Each row below holds a small network's activations on one input, seen along a few directions.
Each table varies a few parts of the input and shows all the possible inputs, shuffled.
Descriptions start from the smaller parts, as in this example, which fits no table here: one of 3 separate values, together with either a single point or one of 11 places around a ring or (one of 5 places around a ring, together with one of 6 places along a line).
Shared parts are said once, and a part with two or three values counts as separate values.
(in the rows, 128 means zero)

Table:
r1: [133 146 129 125 125 117 124 128 118 123 128 137 130 125 128]
r2: [131 147 127 125 125 115 127 128 116 122 127 135 128 124 128]
r3: [129 124 137 127 125 132 130 126 130 127 127 136 136 128 129]
r4: [122 137 130 125 121 123 129 127 123 128 132 140 132 125 132]
r5: [136 131 135 127 127 128 126 127 125 124 125 136 135 127 126]
r6: [132 126 136 127 126 133 127 126 130 126 127 137 136 128 128]
r7: [124 130 133 126 123 129 130 127 126 129 129 138 135 127 131]
r8: [126 149 127 125 122 117 130 127 116 125 132 137 131 124 129]
r9: [136 141 133 127 127 123 126 127 120 123 126 136 132 125 125]
r10: [114  36  93 150 164 172 130 137 184 153 123  38  81 149 119]
r11: [123 142 129 124 122 120 129 127 120 126 132 139 132 125 132]
What is each input in this table made of?
Answer: either a single point or one of 10 places around a ring

Table:
r12: [133 116 143 119 119 124 121 127 135 118 125 143 140 131 135]
r13: [122 156 129 125 122 100 142 122 107 113 132 132 129 117 127]
r14: [130 160 123 116 113  98 126 123 106 116 125 154 125 124 132]
r15: [133 108 141 135 129 154 125 125 148 133 133 139 134 126 127]
r16: [105  35  88 149 163 164 141 135 181 153 119  27  79 149 121]
r17: [117 157 125 124 115 117 130 125 116 134 142 153 129 124 131]
r18: [141 140 132 135 133 116 136 125 111 125 118 125 125 122 117]
r19: [126 105 150 123 119 134 139 124 137 125 124 139 148 131 132]
r20: [127 159 123 124 129 116 138 130 106 129 128 126 139 124 131]
r21: [140 129 135 135 136 135 120 128 130 133 132 129 116 122 111]
r22: [111  44  79 146 164 157 128 143 182 146 123  29  72 154 126]
r23: [142 115 136 128 127 140 123 129 143 117 120 136 137 132 132]
r24: [139 113 138 133 135 150 115 121 137 138 135 133 131 129 118]
r25: [140 109 142 130 136 147 131 121 132 129 120 126 143 135 120]
r26: [118 125 142 120 121 128 136 128 122 126 120 151 150 124 139]
r27: [145 122 130 126 134 139 114 128 134 124 123 127 140 138 126]
r28: [135 150 125 139 131 125 122 130 119 136 135 128 119 123 119]
r29: [142 124 139 132 137 131 136 128 126 124 118 122 128 128 114]
r30: [117 138 137 124 112 127 126 125 118 133 139 157 130 122 133]
r31: [124 110 147 126 120 137 123 124 141 134 138 146 137 126 130]
r32: [146 138 128 128 134 124 119 135 127 118 120 123 125 131 119]
r33: [135 172 115 120 127 106 121 133 105 122 128 130 130 125 134]
r34: [134 104 145 132 128 150 140 124 144 124 119 131 146 132 129]
r35: [125 167 120 127 129 122 123 132 111 138 142 133 128 121 130]
r36: [145 155 120 131 130 109 120 132 113 120 121 125 122 126 123]
r37: [116 129 139 124 121 132 120 128 127 135 134 158 138 119 137]
r38: [116 135 136 120 110 126 142 127 116 126 126 146 148 129 137]
r39: [119 150 127 121 114 111 145 124 111 125 128 146 141 127 131]
r40: [130 169 121 121 121  90 124 124 106 106 132 136 120 117 131]
r41: [104  39  82 151 163 171 127 137 184 161 132  35  70 145 120]
r42: [123 148 129 116 109 117 125 130 114 120 126 150 140 130 141]
r43: [122 139 131 116 120 122 119 133 123 122 122 151 148 128 144]
r44: [120 163 126 129 123 105 127 124 113 122 146 139 117 114 127]
What is each input in this table made of?
Answer: one of 3 separate values, together with either a single point or one of 10 places around a ring
Changing only the choice among 3 separate values turns r32 into r29. The same change can be made to r14. Which row results?
Answer: r39
List by row number the other rows that have the choice among 3 separate values in common with r30.
Answer: r15, r17, r21, r24, r28, r31, r35, r37, r41, r44
